A =
[[  2.525  13.965  13.892  -8.585 -17.687  -0.628  10.574   2.761]
 [ 16.128   0.710  -1.918  16.371   5.394   4.816   3.997   6.268]
 [ 11.285  -5.071  -4.301   3.416   6.297  -3.504  11.331  -2.340]
 [-12.680  -5.661   0.986 -19.018  11.271   1.331   0.415   1.876]
 [ 16.043   0.649  -2.385  16.600   5.350   4.686   4.012   6.320]
 [ 16.367   0.787  -2.297  16.493   5.370   4.815   3.905   6.285]
 [  2.857  10.527  10.570   8.005   7.757  -7.227  22.304 -16.287]
 [  4.454  -9.210  -3.840   2.718   6.556   5.188   9.487  -4.978]
 [  1.233  11.158   6.748  11.346  21.470  -2.527   1.991   3.854]
 [  0.328  -6.835  -1.246   0.602  -0.857  18.060  -4.237   9.364]
 [ 16.104   0.610  -2.208  16.310   5.152   4.880   4.090   6.327]
 [  2.549  13.838  13.899  -8.269 -17.555  -0.297  10.309   2.518]]
Indices start at 1.
row 1 col 1 -> 2.525
row 3 col 8 -> -2.340
row 12 col 1 -> 2.549
row 5 col 8 -> 6.320
row 6 col 5 -> 5.370
row 3 col 4 -> 3.416
row 9 col 2 -> 11.158
row 10 col 7 -> -4.237
row 10 col 2 -> -6.835
row 7 col 4 -> 8.005
row 3 col 3 -> -4.301
row 5 col 3 -> -2.385
row 4 col 2 -> -5.661
row 1 col 3 -> 13.892
row 7 col 3 -> 10.570
row 8 col 5 -> 6.556
row 11 col 2 -> 0.610
row 3 col 1 -> 11.285
row 6 col 1 -> 16.367
row 2 col 8 -> 6.268
row 8 col 2 -> -9.210
row 2 col 1 -> 16.128
row 9 col 6 -> -2.527
row 5 col 6 -> 4.686
row 4 col 1 -> -12.680
row 10 col 5 -> -0.857
row 7 col 5 -> 7.757
row 10 col 4 -> 0.602
row 11 col 4 -> 16.310
row 9 col 1 -> 1.233
row 5 col 7 -> 4.012
row 1 col 7 -> 10.574
row 6 col 7 -> 3.905
row 10 col 6 -> 18.060

arr = [[396, -274, -228, 312, 68, 50, -116, -56, 247, 155, -193, -186, 376, -283], [983, -208, 61, 525, 604, -170, -95, -139, 160, 530, -81, -192, 236, -458], [-650, 581, 431, 18, -29, 526, 446, 486, -75, -113, 522, 517, -227, 748]]
Indices start at 1.
(1, 1) = 396
(3, 4) = 18
(3, 14) = 748
(3, 2) = 581
(2, 13) = 236
(1, 3) = -228
(2, 1) = 983
(2, 12) = -192
(1, 6) = 50
(3, 6) = 526
(1, 13) = 376
(3, 1) = -650
(1, 9) = 247
(1, 14) = -283
(3, 7) = 446
(1, 8) = -56
(2, 10) = 530
(3, 10) = -113
(3, 13) = -227

m =
[[ .00 -.03  .12 -.11 -.11]
 [ .07 -.13  .00  .05 -.04]
 [-.01 -.08  .13 -.08 -.13]
 [-.10 -.41 -.31  .46 -.07]
 [-.06 -.43 -.30  .46 -.19]
 [-.25 -.09  .03  .16  .13]]
Rows and columns are counted from 1.
(1, 1) -> .00
(5, 3) -> -.30
(6, 2) -> -.09
(1, 5) -> -.11
(6, 5) -> .13
(4, 2) -> -.41
(5, 4) -> .46
(1, 4) -> -.11
(2, 5) -> -.04
(4, 1) -> -.10
(3, 5) -> -.13
(2, 3) -> .00
(6, 4) -> .16
(5, 2) -> -.43
(3, 4) -> -.08
(4, 4) -> .46
(4, 5) -> -.07
(2, 2) -> -.13

grid =
[[4465 5386 3607 4275 6136 8373 4056 3630 4150 4922 5237 4919 3212 3371]
 [5603 5102 4981 3388 6203 6487 3910 6376 4265 3629 4631 5680 3327 1937]
 [2192 4018 4885 5631 2900 4513 6528 3285 3105 5580 3728 4088 2852 6263]
 [3448 4345 3728 4165 4035 6330 2853 7266 4645 4610 3060 6577 4470 2852]
 [4162 4206 6873 4235 4309 3481 6720 6068 2997 3828 3760 4844 1992 3945]]
Rows and columns are counted from 1.
row 1 col 1 => 4465
row 4 col 4 => 4165
row 5 col 7 => 6720
row 5 col 12 => 4844
row 4 col 9 => 4645
row 2 col 2 => 5102
row 3 col 4 => 5631
row 2 col 4 => 3388
row 1 col 7 => 4056
row 1 col 8 => 3630
row 5 col 2 => 4206
row 1 col 2 => 5386
row 1 col 4 => 4275
row 3 col 6 => 4513
row 3 col 1 => 2192
row 5 col 10 => 3828
row 5 col 14 => 3945
row 4 col 13 => 4470
row 3 col 8 => 3285
row 4 col 3 => 3728
row 3 col 10 => 5580
row 2 col 5 => 6203
row 1 col 5 => 6136
row 5 col 1 => 4162
row 1 col 11 => 5237
row 3 col 13 => 2852
row 3 col 3 => 4885
row 4 col 5 => 4035
row 5 col 13 => 1992
row 4 col 14 => 2852
row 2 col 6 => 6487
row 3 col 9 => 3105
row 1 col 13 => 3212

x =
.38,.00,-.02,.04,.09,-.16,.08,-.06,.04,.01,.03,.02,-.04,.01,.05,.46
.17,-.03,.00,.08,-.06,-.01,-.32,.00,.02,-.05,-.01,.03,.01,.02,-.03,.00
.07,.01,.00,.10,-.08,.08,-.04,-.01,.02,.09,.02,-.01,-.04,.03,.01,.12
.38,.00,-.01,.03,.09,-.15,.09,-.06,.04,.01,.03,.02,-.05,.02,.04,.46
.13,-.01,.00,.01,-.01,-.16,-.11,-.03,.02,.01,.01,.02,.03,.00,.01,.22
.07,-.01,.01,-.12,.08,.25,.14,.02,-.02,.03,-.01,-.02,-.01,.00,-.01,-.12
-.14,.00,.01,-.02,.00,-.05,-.01,.01,-.03,.01,-.01,.00,.02,-.02,.00,-.14
.23,-.01,.00,.03,-.05,-.06,-.20,.01,-.03,.02,.00,.01,-.02,.01,.00,-.02
.16,-.02,.00,.07,-.06,.00,-.31,.00,.03,-.06,-.01,.04,.02,.02,-.03,-.01
.21,.00,.01,-.06,.06,-.04,.01,-.01,-.03,.00,.00,.00,-.01,-.01,.01,-.02
Indices start at 1.
row 1 col 1 = .38
row 4 col 12 = .02
row 10 col 10 = .00
row 4 col 3 = -.01
row 8 col 7 = -.20
row 9 col 4 = .07
row 1 col 5 = .09
row 2 col 1 = .17
row 3 col 1 = .07
row 1 col 16 = .46
row 5 col 4 = .01
row 4 col 9 = .04
row 1 col 7 = .08
row 2 col 5 = -.06
row 7 col 14 = -.02
row 5 col 9 = .02
row 2 col 4 = .08
row 7 col 8 = .01
row 1 col 6 = -.16
row 4 col 4 = .03
row 2 col 3 = .00
row 9 col 16 = -.01
row 6 col 6 = .25
row 7 col 15 = .00
row 5 col 1 = .13
row 5 col 6 = -.16
row 5 col 10 = .01
row 9 col 8 = .00
row 1 col 13 = -.04
row 8 col 9 = -.03
row 7 col 16 = -.14
row 7 col 5 = .00
row 7 col 3 = .01
row 2 col 14 = .02
row 2 col 16 = .00
row 10 col 16 = -.02

data =
[[126  80 168 195]
 [101 102  27   4]]
Indices start at 1.
(1, 1): 126
(1, 3): 168
(1, 4): 195
(2, 2): 102

a =
[[ 43  71 210  88  10  96  92 134  91 131 141  62 153  96  87]
 [203 124 177  83  59 120 191 154 111 113 138 134  78 103  89]
 [120 108  53 115 125 175  99  39 111 124  72 124 113 110  76]
 [113  99  96  85 122  53  92 143 130 136 113  79 115 144  51]
 [103  24 104  66 104 189 108  38  50 132  85 144 146 120  79]
 [107 162 117  91  38  51 144 187  89 113  93  54 103  98 139]]
Indices start at 1.
(1, 1): 43
(2, 5): 59
(3, 4): 115
(5, 12): 144
(6, 4): 91
(2, 13): 78
(3, 15): 76
(2, 15): 89
(4, 5): 122
(5, 2): 24
(6, 11): 93
(2, 1): 203
(1, 2): 71
(6, 9): 89
(1, 15): 87
(1, 8): 134
(1, 14): 96
(5, 4): 66
(3, 13): 113
(4, 15): 51
(3, 5): 125
(4, 3): 96
(2, 6): 120
(1, 11): 141
(6, 2): 162
(2, 3): 177
(3, 3): 53
(6, 5): 38
